Each row below holds a small network's activations on one input, seen along a few directions.
Each table varies a few parts of the input and shows all the possible inputs, shuffled.
Descriptions start from the smaller parts, as in this example, which fits no table here: one of 2 separate values, together with either a single point or one of 9 places around a ring or (one of 5 places around a ring, together with one of 6 places along a line).
Shared parts are said once, and a part with two or three values counts as separate values.
(in the rows, 128 means zero)

Other details of the inputs vary at random and push rows far along two fixed directions, the same in every table; ignore that.

A family of inputs:
x1: [126 147 126 104 197 150 122 144  76 133  94 169 135]
x2: [126 100 106 158  91 189 104 134 128 130 141 110 114]
x3: [127 115 143 124 167  74 183  81 106 146 117 100 163]
x4: [139 129 137  99 128 166 105 110 133 123  72 170 112]
x5: [117 166 122 102 192 141  81 155  91 119 108 201 126]
x6: [103 108 119 190 114 122 147 121 124 120 203  84 124]
x7: [128  97  95 181 125 117 193 109 126 124 218  92 164]
x8: [159 140 149  88 147 106 142 111 134 113 118 161 167]
x9: [132 137 130 119 125 136 133 119 122 112  77 147 113]
x10: [117 135 140 106 119 129  89 120 133 114  95 180 110]
x11: [129 136 107 120 150 125 107 106 143 136 120 157 131]
x12: [157 108 183  75 146  84 143 123 110 123  81 132 172]
x13: [166 130 162 130 141  78 177 103  81 153 142  79 186]
x14: [142 128 133 105 100 140  74 170 135 133 115 174 115]
x15: [143 146 148 104 174  69 191  98 108 167 139  79 170]
x16: [165 126 164  87 154 112 174 100 119 119 101 135 176]
x17: [130 137 128 151 124 115 128 134 126 109 155 108 121]
x18: [125 126 103 156 100 131 106 144 122 111 147 118 120]
x19: [110  92  90 185  92 155 171 147 127 116 165  93 116]
x20: [113 146 100 132 116 146  75 142 140 152 118 171  93]
x21: [109 123 103 203  98 146 139 137 123 138 219  90 107]
x22: [132 139 136 118 112 156 111 125 120 139  88 161 104]
x23: [101  91 106 155  85 151 107 158 141 115 159 139 109]
x24: [113 138 147  99 122 137  65 158 161 118 104 153 103]
x25: [112 113 114 198  92 167 150 137 117 145 191  77  99]
x26: [104 127 109 156 108 166 125 161 157 119 128 104  86]
x27: [ 97  94 120 190  95 161 142 131 124 126 176  79 101]
x28: [149 131 131 100 111 151  51 141 135 121 104 162 127]
x29: [ 93 100 107 187 112 142 188  92 115 127 167  96 122]
x30: [121 137 108 125 115 168  87 117 148 116 114 183 102]
x31: [154 157 139  94 181  46 151  96 115 126  94 140 164]
x32: [133 155 126 106 125 124  98 128 133 104  84 180 106]
x33: [150 122 153 116 131 152 110 123 128 125 115 116 120]
x34: [118 116 100 121 124 177  90 124 146 142  86 155  95]
x35: [133 110 130 122  87 170  97 170 129 140 108 150 106]
x36: [113 127 104 178 146 121 178 109 151 130 214  75 149]
x37: [113 131 105 130 135 125 151 130 135 133 126  95 114]
x38: [166 144 176  83 141 101 160 122 110 134  91 143 165]
x39: [146 141 137 109  99 137  53 157 121 137 109 159 121]
x40: [114 126 143  77 132 133  88 138 140 139  75 138 108]
x41: [142 133 127 128 173  68 197  87 104 135 112  94 161]
x42: [106  91 120 161  80 167 100 142 119 128 132 108 110]
x43: [146 102 135 103 114 165 107 144 137 124  97 149 127]
x44: [104 145  99 135 125 136 110 142 146 153 160 125 108]
x45: [142 131 163  95 144  77 156 113 124 110 122 147 170]
x46: [132 159 143  96 137 120  87 159 158 109  96 147 112]
x47: [124 136 137 141 127 135 147 141 138 149 142  98 119]
x48: [141 150 133 156 156  67 208  76  99 142 179 111 171]
x49: [ 91 109 126 150 105 166 115 152 155 128 134 106  91]
x50: [123 113 150  97 100 161  99 148 139 112  75 168 112]
x51: [159 141 158  62 190  81 159  89 124 148  96 104 172]
x52: [ 86 109  86 189 129 112 164 101 129 138 189 104 128]
x53: [141 148 139 102 107 136 101 153 137 125 114 180 122]
x54: [ 92 129 110 110 116 144  72 149 156 132 123 147  93]
x55: [137 125 122 110 109 125  98 162 137 105 109 159 118]
x56: [160 151 164  75 172  77 138 102 104 162  69 140 157]
x57: [101 135 101 192 119 130 164 136 146 144 216  83 121]
x58: [104 125  86 161  86 161 130 155 148  97 153 145  99]
x59: [ 92 129  70 180 127 119 170 126 141 129 199  82 114]
x60: [181 141 179  75 154  70 130 117  96 117  60 118 175]
x61: [122 124 119 123  92 171 115 159 142 102  86 156 100]
x62: [148 132 156 115 173 101 181 101 135 137 138  80 165]
x63: [105 104 110 163  85 146  86 144 126 120 157 122 115]
x64: [144 146 131 100 190  64 173  84 132 142 158 101 182]
x65: [156 135 162 132 154  83 179 109 103 117 128  78 155]
x66: [144 136 143 113 127 147  72 133 141 116 127 145 116]
Description of these inputs: one of 2 separate values, together with either a single point or (one of 4 separate values, together with one of 8 places around a ring).
The inputs of x16 and x8 match in every part but the choice among 2 separate values. If x61 is changed in the same way as x16 into x8, which row does it become?
> x58
The inputs of x47 and x57 match in every part but the choice among 2 separate values. If x25 is changed in the same way as x47 into x57, which row does it become?
> x21
Change only the choice among 2 separate values in x60. List by row number the other rows that result.
> x18
Change only the choice among 2 separate values in x37. List by row number the other rows that result.
> x59
A walk changes only the place on the ring of 8. It starts at x50 and steps to x29. List the rest of the walk in order.
> x3, x40, x49, x27, x42, x12

A family of inputs:
x67: [161 120 161  82 154 102 166  91 118 119  89 153 175]
x68: [114 108  86 195 121 105 203  78 113 117 200 113 156]
x69: [128 187 135  47 202 123  53 131 140 159  44 189 102]
x70: [119 108 107 130  97 210  82 143 126 135 107 176  96]
x71: [143 113 144 117 132 136 178 123 121 111  93 115 139]
x72: [114 136 108 142 115 113 117 146 131 101 145 159 120]
x73: [191 143 203  50 188  84 164 110  85 129  46 129 182]
x74: [103  96 110 204 112 126 171 112 113 153 209  38 136]
x75: [ 61 145  53 131 125 195  74 145 192 131 107 172  44]
x76: [114 114 125 146  90 173 106 155 118 140 102 113  87]
x77: [149 133 152 117 131 109 111 131 135 146 152 100 152]
x78: [173 133 199  72 161  45 186  96 102 124  56 101 181]
x79: [133 154 128 124 141 102 100 148 104 118 135 162 137]
x80: [122 132 104 127 107 176  55 142 118 130 107 193  95]
x81: [130 140 124 183 149  82 199 120 110 133 237  67 169]
x82: [113 106 108 151  76 164  98 154 176 125 170 106 100]
x83: [114 128 111 177 113 115 168 139 144 109 210  95 134]
x84: [123 107 146 108  90 143  74 142 156 123  94 123 100]
Describe the family of inputs behind these rows.
> one of 2 separate values, together with either a single point or one of 8 places around a ring
The inputs of x81 and x83 match in every part but the choice among 2 separate values. If x69 is changed in the same way as x81 into x83, which row does it become?
> x75
Change only the choice among 2 separate values in x84. List by row number the other rows that result.
> x74
